These are the activations of a small neural network, seen along a few directions. Each row is one input.
In each table, some parts of the input vary, and every possible input appears once, in random order.
A made-up example of a description, with smaller parts first: one of 4 places along a line, together with either a single point or (one of 2 separate values, together with one of 5 places around a ring) or one of 11 places around a ring.
Shared parts are said once, and a part with two or three values counts as separate values.

Other details of the inputs shift rows strongly along three fixed directions, in all tables alike. That doesn't count.

Table:
r1: [  2 -23 -32  76  32   6  46 -36  24  15 -23  15]
r2: [  3  29   0 -29   7   5 -11  12  -9  17  -4  -3]
r3: [  2  19   7 -15  -4   8  -5  17 -27  16  26  -3]
r4: [-15 -13  -4  22 -31  22   8  -8   6 -34  -1 -11]
r5: [-19   4 -21   1 -24 -17  25 -15  36 -24   2 -11]
r6: [-21  23  -8   1 -24  16   7   1  -8 -10   8 -10]
r7: [ -2  31   9 -28   9   3 -16  -1 -11  12   1   4]
r8: [ -6 -10   3  10 -18  12   7 -23  10 -35 -27 -14]
r9: [-31 -12 -27   3 -42 -27   9 -18  16  -9 -13   4]
r10: [  2  32   9 -27   6   5 -16   4  -7  16  -2   1]
r11: [ -2  -8   8 -13 -16   8   2  -5 -11 -13 -13 -27]
r12: [  7  28   8 -16   9   7 -16  26  -8   1  -3  -3]
r13: [  1  16   8 -16  -9  12  -9  16 -21  21  28  -1]
r14: [  8  11  21 -25  15   4 -29   7 -13  -8  -2  -1]
r15: [-34 -23 -11  38  49 -31 -34  10  14  44   0   2]
r16: [ 60  16   0 -17   1   7  16  27  -7  -6  15  73]
r17: [ 30 -23  -2  49  68   1  -2   7   4  28  -4  20]
r18: [-13   1 -11   7 -19  13  18 -14  14 -28 -32 -12]
r19: [ 24 -15  -8  42  59  -2  15  -4  -4  52   4  17]
r20: [-11  -8   9   2 -28  18  -1   2 -12 -13  14 -19]
r21: [-18  10  -4 -13 -12 -16  -1   9  31 -27   5 -17]
r22: [  7  12  13 -10   4  12 -22  28 -19  -8  18  -1]
r23: [-10  -3  -3   4 -26   8  25 -34   2 -10 -18 -14]
r24: [-13  17   7  -9 -12  12  -5  -7   7 -18 -20 -12]
r25: [-20 -40 -10   5 -42 -27   5 -16   5 -17  -9  -7]
r26: [ 21 -42 -19  52  24   8  35 -29  23 -11 -32  22]
r27: [-13   9   6 -16 -16   5   6 -23 -11  -4  -6 -15]
r28: [ 68   5  -1 -38   1  -4  25   7 -13  17   1  56]
r29: [ 59  12   1 -18  -4  11  12  26  -1  -1  17  75]
r30: [  6   5  10 -26  11 -21 -23  28  16 -12  21  -9]
r31: [ -3  -5  16 -11 -16   8  -3 -13  -8 -14 -11 -23]
r32: [ -8 -18   7   6 -19   7  15 -34  -3 -27 -17 -15]
r33: [ 38 -43 -22   0 -40 -31  28 -12  20 -33 -16  64]
r34: [-17  16   7 -11  -9   9  -6 -12   2 -22 -18  -8]
r35: [  8   5  17 -12  -1   9 -13  22 -28   3  24  -6]
r36: [  1  12   4 -32   3 -25  -6  16   7  12  28 -11]
r37: [-35  -6  15  30  40   7 -30   9 -17  28   3 -63]
r38: [-56  16  -1  33  30  19 -31   8  -5  40  20 -42]
r39: [  8  -2  14 -29   6 -24 -15  22   6  -1  27 -14]
r40: [ -9 -34 -15  30  41 -38 -11  -2   2  61  11  18]
Each input here is: one of 5 places around a ring, together with either one of 2 separate values or one of 6 places along a line.
Changing only the place on the ring of 5 turns r10 into r24. The same change can be made to r9. Which row results? -> r15
Changing only the place on the ring of 5 turns r3 into r35. The same change can be made to r19. Which row results? -> r37
Change only the choice among 2 separate values in r25. List by row number the other rows that result. -> r39
List by row number the other rows that have the place on the ring of 5 in common with r22. -> r4, r8, r14, r17, r26, r30, r33

Table:
r41: [ 12 -15  11  50  81  26  -3  -8  -3  42 -11 -17]
r42: [ 12  52  19 -43 -13  24  -9  24 -28  -5  27  -1]
r43: [-75 -21  17  44  67  -8 -56  -1  -9  37  14 -86]
r44: [ -2  -2 -12 -19 -70  -2  13   5   6 -42   3   7]
r45: [-59 -13  -8  15 -56  -4  16 -32  20 -57 -33 -76]
r46: [ 10  27  22 -57 -11 -15 -38  25 -10 -13  -5   2]
r47: [ 30   9  -6 -12  23 -14   3  -1  -2  37  -2  54]
r48: [ 36 -47 -34  33 -31 -12  78 -38  49 -51 -31  45]
r49: [ 44 -17  11  -5  27 -21  -3  10   1  12  19  40]
r50: [ 41  16  -2  14  22  25  13  20 -22  22  18  48]
r51: [ 57  -4  23  -2  35  26   7   0 -16  15  10  33]
r52: [ 37   5  -9 -12  22 -18  16   5  -3  41   8  40]
r53: [ -5   8  -7 -31 -66  -4  29 -21  -4 -22   6   4]
r54: [-56   6  17  12 -39  49 -15 -11 -26 -30 -16 -81]
r55: [ 12  18  15 -28 -44  38  13 -21  -7 -51 -37  -7]
r56: [  4  28  17 -59 -10 -11 -36  31   1 -15   0   5]
r57: [-89  -4  -5  54  46   0 -49   9 -10  66  19 -71]
r58: [ 12   6  19 -48 -24  -7 -34  35 -35  -9  15  -3]
r59: [-13 -11 -17  43  64 -15  -1  -3  14  62   7  -4]
r60: [-61  24 -15  26 -49  36  34 -34   7 -50 -27 -73]
r61: [  0 -32  -1  42  76 -18 -13  -1   5  38  -4 -13]
r62: [-17 -62 -38  91   2  -7  59 -59  54 -20 -13  10]
r63: [  8  16  21 -55 -17 -12 -27  33  -5 -12  28  -2]
r64: [  6  13  15 -46 -26  -6 -32  45 -16  -8  22   3]
r65: [ 42 -21   5   4  17 -15  -7  22 -10  16  14  45]
r66: [ 23 -28 -29  26 -32  -3  51 -25   2   4  -4  53]
r67: [40 31  1  2 38 20  8  7 -6 16 -3 51]
r68: [-21  -7 -14  43  67 -12 -14  -9  16  58  -4   9]
r69: [  3  35  10 -57 -14 -13 -35  28   3  -8   4   7]
r70: [ 10  21  21 -61  -8 -12 -38  22 -18 -15  -7   0]
r71: [-75  10  -5  -2 -44   1  -7 -18   4 -12   7 -68]
r72: [ 35 -39 -41  35 -35 -13  78 -41  51 -44 -27  47]
What is each input in this table made of? -> one of 4 places along a line, together with either one of 2 separate values or one of 6 places along a line
Changing only the place on the line of 4 turns r63 into r56. The same change can be made to r71. Which row results? -> r68
Start at r66 and move only the place on the line of 4, one step at a time. The first step leads to r53. Which rows follow, in order? -> r52, r47
Change only the choice among 2 separate values in r54. List by row number the other rows that result. -> r50
